A small network was shown many inputs. Here are its activations along a few directions, one row for each input.
Each table varies a few parts of the input and shows all the possible inputs, shuffled.
A made-up example of a description, with smaller parts first: line(4) and (point or ring(9) or (values(3) and ring(8))).
Shared parts are said once, and a part with two or three values counts as separate values.
(in the rows, 128 means zero)

Other details of the inputs vary at random and push rows far along two fixed directions, the same in every table; ignore that.

Table:
r1: [174 115 110  63 131 131  68 100 107 127 165]
r2: [ 94 125 142 218 155 144 173 130 116 143  72]
r3: [160 114 114  67 139 140  58 136 155 132 174]
r4: [103  91 131  99  82  77 158 119 158 110 145]
r5: [136  92 146  97  72 111 172 117 162 145 147]
r6: [ 92 159 119 199 145 155 194 123 107 117  94]
r7: [159 138 101  71 125 101  55 118 151 132 158]
r8: [134  92 137 110  85 115 170  99 171 110 156]
r9: [121  84 152  87  73 112 173 120 142 134 148]
r10: [151 161 132 145 167 131  64 125  88 128 123]
r11: [111 172 110 140 162 167  64 110  91 149 116]
r12: [128 157 150 201 122 129 180 174 117 113  87]
r13: [109 139 166 194 151 115 168 141 101 115  80]
r14: [170 118 108  76 126 128  63 102 112 117 174]
r15: [145 153 126 124 186 135  76 158  88 125 133]
r16: [119  88 162 115  83 105 150  98 181 129 146]
r17: [179 138 114  83 111 127  64 122 130 151 169]
r18: [166 167 120 130 156 132  85 149  72 141 124]
r19: [ 79 104 110 103  77 114 172  98 164 141 134]
r20: [157 181 103 135 168 114  72 142 116 125 119]
r21: [ 98 149 135 192 138  98 170 174 110  86  75]
r22: [108  86 120 117  67 133 184 104 156 163 143]
r23: [127 175  86 132 164 174  87 114  78 133 127]
r24: [125  81 136 102  84 113 169  94 144 106 162]
r25: [129 163 146 203 131 124 188 155 115 123  97]
r26: [170 129 112  75 109 126  67 116 108 146 175]
r27: [112 147 166 210 139 126 163 154 133 105  74]
r28: [124  72 138 104  75 116 161 112 147  97 150]
r29: [158 120  87  83 131 161  75  86 130 155 161]
r30: [ 66  91 120 102  87 141 167 106 153 139 165]
r31: [107  77 142 104  91 101 161 119 155 119 175]
r32: [161 173 134 150 168 136  65 124 114 137 120]
r33: [137  86 140  97  88 119 177  97 169 121 149]
r34: [129  85 145  97  66 123 172 128 173 133 141]
r35: [157 176 105 133 159 118  64 160 121 114 108]
r36: [ 82 100 118 103  61 142 177 103 139 150 149]
r37: [118 138 149 179 154 132 187 144  94  93  88]
r38: [160 117 123  59 143 134  63 128 147 142 175]
r39: [129 150 143 205 141 136 184 155 125  87  86]
r40: [111 127 117 208 154 155 193 133 109 124  84]
r41: [175 167 120 126 178 154  88 131 102 121 118]
r42: [113  73 118 116  70 134 179 112 152 164 143]
r43: [152 114 114  76 134 115  55 127 124 130 188]
r44: [177 175 110 143 171 147  86 124 105 117 133]
r45: [ 93  77 141 123  86 130 159  81 173 159 134]
r46: [108  72 146  94  96  99 162 123 152 126 167]
r47: [162 116 132  73 127 140  47 109 155 141 146]
r48: [153 109 115  74 126 122  49 138 125 125 181]
r49: [133 174 134 120 180 163  73 112 101 155  99]
r50: [ 91 163 123 201 128 149 194 142  99 139  90]
r51: [151 159 133 144 166 126  59 130  91 126 123]
r52: [ 84  86 146  82 102 135 182 107 168 141 148]
r53: [139 153  79 139 171 139  73 137 101 153 102]
r54: [105 154 136 189 149 112 181 171 141  97  68]
r55: [107  67 161  99  83 115 148 109 164 119 135]
r56: [149 117 102  54 126 115  54 129 133 123 149]
r57: [161 162 117 128 154 145  77 159  83 128 118]
r58: [169 121 135  74 130 127  52  97 145 155 151]
r59: [ 85 164 133 165 153 129 194 144 117 127  62]
r60: [162 150 112 129 172 153  78 141  85 102 119]
r61: [110  89 142  83  86  93 170 117 185 124 133]
r62: [122  92 142 106  66 101 165 120 140 128 159]
r63: [105  99 142  81  77 138 189 105 154 155 133]
r64: [ 74 154 126 204 152 147 189 144 113 126 104]
r65: [128 156 155 185 138 131 191 164 114 125  84]
r66: [148 166 108 121 172 109  73 148  88 124 111]
r67: [174 162 112 132 173 161  81 140 113 111 118]
r68: [111 183  80 124 158 146  76 131  88 142 111]
r69: [158 176 107 126 173 115  76 146 114 130 108]
r70: [ 91  72 122 117  94 130 172 107 173 151 158]
r71: [106 139 163 203 138 121 157 155 107  99  79]
r72: [102  81 141  80  87  89 166 119 157 116 135]
r73: [163 165 118 137 141 137  71 161  79 126 125]
r74: [103  65 144  94  93 112 159 132 165 112 160]
r75: [ 82  94 140 117  82 134 156  78 165 151 139]
r76: [109  72 169  91  87 110 154 101 156 128 139]
r77: [159 168 115 145 179 134  74 151 115 128 145]
r78: [164 121 140  67 134 135  53 102 146 150 148]
r79: [157 162 119 144 170 139  66 169 117 118 136]
r80: [151 134 109  53 139 161  88  88 122 150 147]
r81: [101 157 134 192 146  96 177 156 105  97  87]
r82: [111 145 150 195 162 118 185 167 128 114 100]
r83: [ 86 153 112 203 145 124 186 143 124 132  71]
r84: [109 148 146 207 157 115 177 168 132 104 110]
r85: [ 92 124 122 213 163 142 187 157 115 135  96]
Description of these inputs: values(5) and (point or line(4) or (values(2) and ring(6))).
- The inputs of r76 and r37 match in every part but the values(5) part. If r58 is changed in the same way as r76 into r37, which row does it become? => r33
- The inputs of r27 and r79 match in every part but the values(5) part. If r71 is changed in the same way as r27 into r79, which row does it become? => r48
- Change only the line(4) part in r50. List by row number the other rows that result. => r22, r36, r42
- Change only the values(5) part in r62. List by row number the other rows that result. => r4, r14, r43, r51
- Change only the values(2) part in r74. List by row number the other rows that result. => r3
- Change only the values(5) part in r59. List by row number the other rows that result. => r49, r52, r63, r80
- Start at r5 and move only the ring(6) part, one step at a time. The first step leads to r65. Which rows follow, in order? => r34, r12, r17, r25
